These are the activations of a small neural network, seen along a few directions. Each row is one input.
In each table, some parts of the input vary, and every possible input appears once, in random order.
Descriptions start from the smaller parts, as in this example, which fits no table here: ring(5) and (point or ring(9) or (values(2) and line(6))).
Shared parts are said once, and a part with two or three values counts as separate values.

Other details of the inputs shift rows strongly along two fixed directions, in all tables alike. That doesn't count.

Rows:
r1: [-17, -24,  25,   9,   0,  31,  19, -21, -58,   8,  14, -39, -19]
r2: [ 27,   4, -15,   2,  12, -26, -19,  10,  19,  18,  16,  19,   1]
r3: [-12,  15,   0, -12, -21,  34,  10,  -6, -11,  13,  17, -21, -25]
r4: [-20, -32,   5, -13,  11, -10,  15,  -7,  23, -21, -34,  27,  21]
r5: [-24, -15,  21, -13,   9,   2,  -8, -29, -27, -20, -10,   6,   9]
r6: [ -3, -15,  -2, -11,  -1,   2,  16,   1,  12, -45, -21,  31,  22]
r7: [  2,  11,   0,  -3,  12, -12, -21,  -8,   6,   1,   1,  -2,  15]
r8: [ -3, -14,   1, -21, -20,  13,  17,  -8,  -7, -33, -24,  17,  14]
r9: [ 15,  26, -21,   0,   8,  -2, -30,   5,  30,   3,  18,  27,  -5]
r10: [ 10,  16, -11,   5, -12, -26, -13,  11,  33,   0, -22,   5,   8]
r11: [ 11,  17,   0, -16,   6,  26,   6,  -8, -37,   4,  27, -21,   2]
r12: [ 18,  -3,   6,   3, -14,  -9,  -3,  11,   0,   6,  -4,  -7, -22]
r13: [ 25,   4,  -2,  20,   3, -27,  -8,  27,  27,  -1,   7,   7, -14]
r14: [ -8, -34,  12,  -6,   5, -11,  17,  -6,  16, -20, -22,  30,   9]
r15: [ -5,  20,   2,   5,   4,  -1,   7,   8,  -2,  10,  10, -38,  -3]
r16: [ 14,  20, -13,  -7,  16,  -2, -11,   9,  -8,  43,  29, -28,  -5]
r17: [ 16,  11,   3,  -3, -15,   2,   9,  18,  -8,  37,  16, -26, -21]
r18: [ 15,  -1,   7,   2,  10,  -1, -13,  -3, -23,  15,  26, -18, -19]
r19: [ -4,   7,  -7,  19,   2,  -8, -11,  -1,   8,   1,  -6,  -5,  15]
r20: [-16, -25,  -6,   0,   8,   2,   6, -10,   0,   1, -17,   8,  17]
r21: [-41, -14,  22, -18,   0,  48,  30, -28, -25, -17,   3, -11, -11]
r22: [ 18,  17, -15,  -3,  -8, -14,  -5,  27,  23,  33,   0, -13,  -5]
r23: [  5,  -9, -12,   5,  -3,   4,   1,   2,   7, -32, -18,  36,  29]
r24: [ 14,  36, -28,  26,  -3,   8, -19,  23,  25,  20,  29,   5, -12]
r25: [  4,  14,  -2,  16,   3, -29, -10,  19,  26, -11,  -6,  12,  -1]
r26: [-13, -15,  11,  -4, -13, -18,  -2, -12,  10, -29, -41,  27,   7]
r27: [ -5, -20,   4,   6,   2,   8,  13, -11, -18,  10,   3,  -2,   1]
r28: [-22,   2,  15,  13,  -2,  16,   6, -13, -41,   6,   9, -30,  -7]
Description of these inputs: line(4) and (values(2) or ring(5)).
The inputs of r7 and r19 match in every part but the line(4) part. If r16 is changed in the same way as r7 into r19, which row does it become? -> r20
Which other rows agree with r4 in the line(4) part? List them by row number. -> r6, r13, r14, r15, r21, r25
Change only the values(2) part in r24. List by row number the other rows that result. -> r23

Rows:
r29: [  0,   4,   1,  13,  -3, -11,  -4,   7,   6,  14,  -3, -14,  -6]
r30: [-25, -16,   6, -14,  -5,   6,   8, -23,   6, -38, -34,  23,  21]
r31: [  4,  -4,  -5,   2,   7,  -1, -11,  -6,  -4,  -5,   5,  17,   5]
r32: [ 10,  23, -12,  14,  12,  -6, -16,  13,   3,  16,  23, -12,   0]
r33: [-11,  -5,  15, -14,   8,  30,   9, -22, -38,  14,  23, -24, -14]
r34: [  8,  26, -19,  11,  -2,  -3,  -6,  20,  21,   2,  10,   0,   1]
r35: [ -2, -20,  10, -12,   1,  -7,  14,  -4,   0,  -3, -16,   5,   7]
r36: [ 21,  -9, -11,   2,   1, -21,  -7,  16,  24,  -9, -10,  26,   5]
r37: [ 16,   0, -21,   6,  -7, -17, -15,  12,  46, -26, -20,  58,  18]
r38: [-27, -41,  25,  -6,  -5,  -7,  14, -21,  -6, -33, -40,  21,   5]
r39: [-24, -10,  19, -13,  -1,  26,  25, -17, -40,  25,   4, -50,  -7]
r40: [ 23,  22,   0,  14,  -7,   3,   0,  21, -18,  28,  33, -40, -28]
r41: [-22,  -8,  15, -12,   7,  15,   2, -27, -31,  -8,  -3, -14,   9]
r42: [ 29,  37, -24,   8,  -6,  -5, -14,  33,  32,  23,  27,   3, -16]
What do these inputs look like to the network? -> ring(6) or (values(2) and line(4))
